A small network was shown many inputs. Here are its activations along a few directions, one row for each input.
In each table, some parts of the input vary, and every possible input appears once, in random order.
Descriptions start from the smaller parts, as in this example, which fits no table here: line(6) and (point or ring(9) or (values(2) and ring(8))).
Shared parts are said once, and a part with two or three values counts as separate values.
(in the rows, 128 means zero)

Other details of the inputs vary at random and push rows far along two fixed directions, the same in every table; ignore that.

A family of inputs:
row 1: [ 97 138 150 100 102 131 117 134 156 118 127 124 117 148 124]
row 2: [ 94 156 160 125 166 146 134 128 134 155 214  81 127 179 120]
row 3: [109 144 158 119 151 132 123 121 146 146 198  91 114 164 109]
row 4: [153 110 105 146 167 134 147 121  96 148 151 128 123 134 134]
row 5: [ 69 145 178 100  82 139 106 153 174 121 137 124 117 158 109]
row 6: [138 111 125 137 124 130 137 129 114 126 104 145 127 116 129]
row 7: [126 136 137 129 139 120  88 155 139 120 135 133 140 122 121]
row 8: [164 100  90 135 145 119 150 114  94 126  99 144 126 102 143]
row 9: [148  97  98 148  97 127 142 125 107 115  48 174 138  85 141]
row 10: [ 74 149 167 106 118 137 108 133 168 133 158 102 123 160  92]
row 11: [118 143 134 138 143 121  94 155 144 113 131 132 142 123 122]
row 12: [198  91  76 173 167 129 164 104  60 141 109 152 134  95 159]
row 13: [ 97 130 148 104 102 128 122 132 148 118  92 134 130 126 121]
row 14: [168 110 112 143 122 113 140 108 105 127  97 141 135  96 143]
row 15: [178 114  90 167 167 133 164 108  78 141 154 127 127 122 158]
row 16: [182 124  81 170 154 111 125 136  90 113 110 144 154  83 158]
row 17: [115 119 118 130 100 132 129 141 131 122 103 143 130 124 129]
row 18: [113 112 121 127  99 132 124 141 133 119  87 152 130 123 121]
row 19: [134 117 129 117 128 124 137 126 123 121 102 134 121 117 126]
row 20: [148 134 109 137 200 132 155 109 101 151 218  85 113 163 142]
row 21: [134 110 110 133  88 124 123 121 129 114  57 154 136  97 124]
row 22: [120 133 132 126 102 125 127 122 139 123 104 124 136 119 126]
row 23: [112 112 115 109  69 124 123 136 145 100  47 161 131  97 136]
row 24: [107 134 131 112 120 134 128 126 139 122 127 121 125 138 129]
row 25: [101 127 150 114 119 134 119 143 146 133 157 129 119 155 114]
row 26: [114 116 123 110  57 119 123 136 144  94  28 165 128  86 134]
row 27: [104 133 158  96 110 129 121 135 153 118 127 123 115 143 118]
row 28: [204 107  75 163 165 115 173  97  63 133 111 133 133  93 176]
row 29: [143 136 113 143 183 130 144 108 111 155 220  83 118 162 128]
row 30: [132 116 110 132  81 125 123 121 131 111  63 150 135  99 132]
row 31: [114 177 148 129 167 132 100 146 152 141 180 115 139 150 110]
row 32: [141 110 114 119 120 121 136 124 121 117 108 143 121 115 137]
row 33: [124 110 135 113  58 120 110 131 150 102  53 163 130 100 121]
row 34: [185 101  83 160 105 111 151 107  95 116  64 156 134  73 156]
row 35: [120 107 131 104  74 123 117 133 142 100  41 167 128 101 126]
row 36: [135 117 104 138 139 125 137 118 120 135 131 123 130 124 121]
row 37: [ 99 136 144 124 113 139 127 138 139 127 134 123 127 142 123]
row 38: [157 106 112 144 126 128 142 122 100 127 113 148 128 113 141]
row 39: [ 89 133 160 114 109 139 122 141 151 128 121 128 135 144 113]
row 40: [168 114  86 152 182 131 160  99  81 140 138 122 126 117 150]
row 41: [102 121 127 109 115 128 125 132 141 121 109 133 126 131 120]
row 42: [126 123 122 133 125 130 137 136 124 133 146 128 122 138 132]
row 43: [168 115  88 165 165 138 161 110  83 141 143 128 132 120 155]
row 44: [ 84 138 170  86 103 135 107 139 167 119 139 121 115 159 110]
row 45: [207 102  82 158 172 115 170  95  63 135 112 136 132  95 171]
row 46: [116 127 150 117 113 127 119 126 146 133 118 124 130 129 112]
row 47: [134 147 122 145 191 137 145 104 112 156 217  73 120 162 124]
row 48: [127 145 130 128 174 133 149 110 117 147 183  90 126 151 138]
row 49: [103 143 155 119 165 138 120 117 144 153 208  88 120 175 101]
row 50: [132 128 127 130 161 130 130 116 125 148 192 100 118 152 120]
row 51: [124 120 136 125 112 123 123 125 138 127 105 133 124 119 114]
row 52: [141 114 132 138 135 131 142 126 114 137 111 138 131 118 134]
row 53: [141 143 123 144 188 135 143 102 110 154 228  78 118 168 127]
row 54: [155 160 120 140 129 117 115 146 128 120 129 143 141 108 135]
row 55: [127 146 136 140 196 138 140 104 119 163 215  73 127 167 118]
row 56: [100 132 167 110 103 133 121 141 150 126 131 132 127 144 118]
row 57: [150 106 117 139 104 123 137 130 109 120  84 157 126 101 141]
row 58: [118 174 160 115 147 130  95 153 161 136 185 118 131 152 111]
row 59: [ 94 161 161 114 121 123  81 167 167 114 171 116 133 148 115]
row 60: [124 125 126 138 142 138 138 129 117 137 134 125 126 135 125]
row 61: [133 139 135 119  78 116  88 160 158 101  43 183 144  84 119]
row 62: [176 121 102 163 168 129 166 112  79 146 154 121 132 123 159]
row 63: [ 65 144 190  76 100 134 103 145 180 123 130 116 121 160  99]
row 64: [ 70 154 183  93  79 130  99 141 185 122 138 111 125 158 102]
row 65: [124 168 132 129 116 123 101 154 151 116 113 144 141 117 122]
row 66: [153 127 120 139 125 111  98 152 127 110 112 147 141 100 138]
row 67: [ 72 145 171  86  75 130 104 149 177 111 111 124 113 147 113]
row 68: [141 124 110 135 161 128 150 111 101 133 134 119 123 119 136]
row 69: [ 90 128 152 104  99 130 102 139 163 131 125 126 122 143  98]
row 70: [141 122  98 143 142 128 138 114 112 137 140 115 128 126 132]
Description of these inputs: ring(5) and (values(2) or (values(3) and line(4))).
Question: Changing only the ring(5) part turns row 44 into row 24. The same change can be made to row 3. Which row results?
Answer: row 47
Question: Changing only the ring(5) part turns row 60 into row 57. The same change can be made to row 31. Which row results?
Answer: row 58
Question: Which other rows does row 11 become when the values(2) part takes its other values? List them by row number.
Answer: row 31
Question: Which other rows does row 25 become when the values(3) part takes its other values? List them by row number.
Answer: row 32, row 50
Question: Which other rows does row 63 become when the ring(5) part takes its other values? List them by row number.
Answer: row 13, row 28, row 45, row 48

A family of inputs:
row 71: [ 44 142 165  90  89 151 137 125 165 127 138  96 114 178 113]
row 72: [102 100 167 102  82 136 110 150 154 128 112 155 114 138 102]
row 73: [208 120  97 151 152 104 137 132  89 114 102 158 134  77 166]
row 74: [129 116 109 137 131 129 110 159 123 114  78 166 143 100 129]
row 75: [167 135  81 167 186 117 129 109  99 139 145 112 149 110 130]
row 76: [ 88 140 142 104 146 142 154  89 139 149 188  61 110 178 118]
row 77: [154 107 114 116 164 125 175  73  97 144 147  92 107 136 142]
row 78: [172 138 122 123  94  96 101 131 137  94  74 155 138  80 142]
row 79: [180 159  87 174 172 124 141 130  91 132 172 119 142 118 168]
row 80: [178 126  75 168 158 114 134 108  98 129  99 132 151  89 135]
row 81: [164 139 134 121 138 109 112 148 126 110 127 147 126 109 146]
row 82: [156  84 122 132  55 118 127 116 126 117  39 171 130  84 119]
row 83: [158 158 141 123 141 109 108 126 136 120 159 111 129 124 130]
row 84: [ 98 172 144 123  82 126  88 169 169  98 118 140 140 126 134]
row 85: [145 108 123 114 193 135 181  88  93 151 179  93 103 155 145]
row 86: [188  92  84 145 134 107 131 131  89 113  24 190 148  55 144]
row 87: [ 88 113 138  96  40 126 139 108 157 106  41 132 121 115 122]
row 88: [129 112 143 123 125 131 124 116 135 146 165 113 114 150 103]
row 89: [ 65 124 187  63 106 140 136 123 167 130 136 106 100 177 110]
row 90: [186 117  86 151 176 106 127 108  96 131 105 136 142  88 132]
row 91: [ 85 131 155 124  80 134 107 129 168 137 145 117 125 150  93]
row 92: [143 117 105 176 149 146 152 116  93 156 170 123 129 140 135]
row 93: [106 161 158 110 182 128  99 126 153 146 195  89 129 163  91]
row 94: [ 88 137 122 123  65 127  89 166 165  94  36 172 149  92 113]
row 95: [215 128  60 172 103  91 132 117  92  98  48 168 156  45 174]
row 96: [ 95 163 168 111  99 129  92 182 165 105 135 144 130 138 132]
row 97: [ 90 107 132 133  27 136 110 155 156 105  46 179 134 108 115]
row 98: [ 68 119 177 114  85 151 110 162 159 134 134 149 119 158 105]
row 99: [142  93 138 130 118 133 137 131 116 140 120 153 118 124 121]
row 100: [109 155 119 146 161 139 115 143 132 137 155 118 144 137 116]
row 101: [107 125 156  88 130 133 154  88 137 139 151  86 107 162 117]
row 102: [141 107 120 162 183 151 151 128  92 162 206 118 116 161 134]
row 103: [ 72 181 189 101 139 137  85 180 177 121 211 109 121 177 119]
row 104: [ 48 128 176  78 100 152 136 134 163 126 138 109 109 181 117]
row 105: [145 112  82 149 162 138 188  88  78 142 138 104 123 131 162]
row 106: [ 81  97 138  89  64 137 143 133 141 103  47 155 118 123 138]
row 107: [151 133 120 135 223 125 126 129 104 152 189 112 130 141 120]
row 108: [170 172 110 157 181 117 130 115 113 144 209  84 138 137 145]
row 109: [114 125 135 143 111 137 129 117 136 147 160 108 126 147 106]
row 110: [153 127 100 156 193 134 134 141  96 140 140 140 142 119 139]
Question: Changing only one part turns row 80 into row 87. The same change can be made to row 94. Which row results?
Answer: row 105
Question: Describe the family of inputs behind these rows.
Answer: values(2) and line(4) and ring(5)
Question: Which other rows does row 103 become when the ring(5) part takes its other values? List them by row number.
Answer: row 78, row 81, row 84, row 95
Question: Which other rows does row 107 become when the line(4) part takes its other values? List them by row number.
Answer: row 72, row 81, row 85
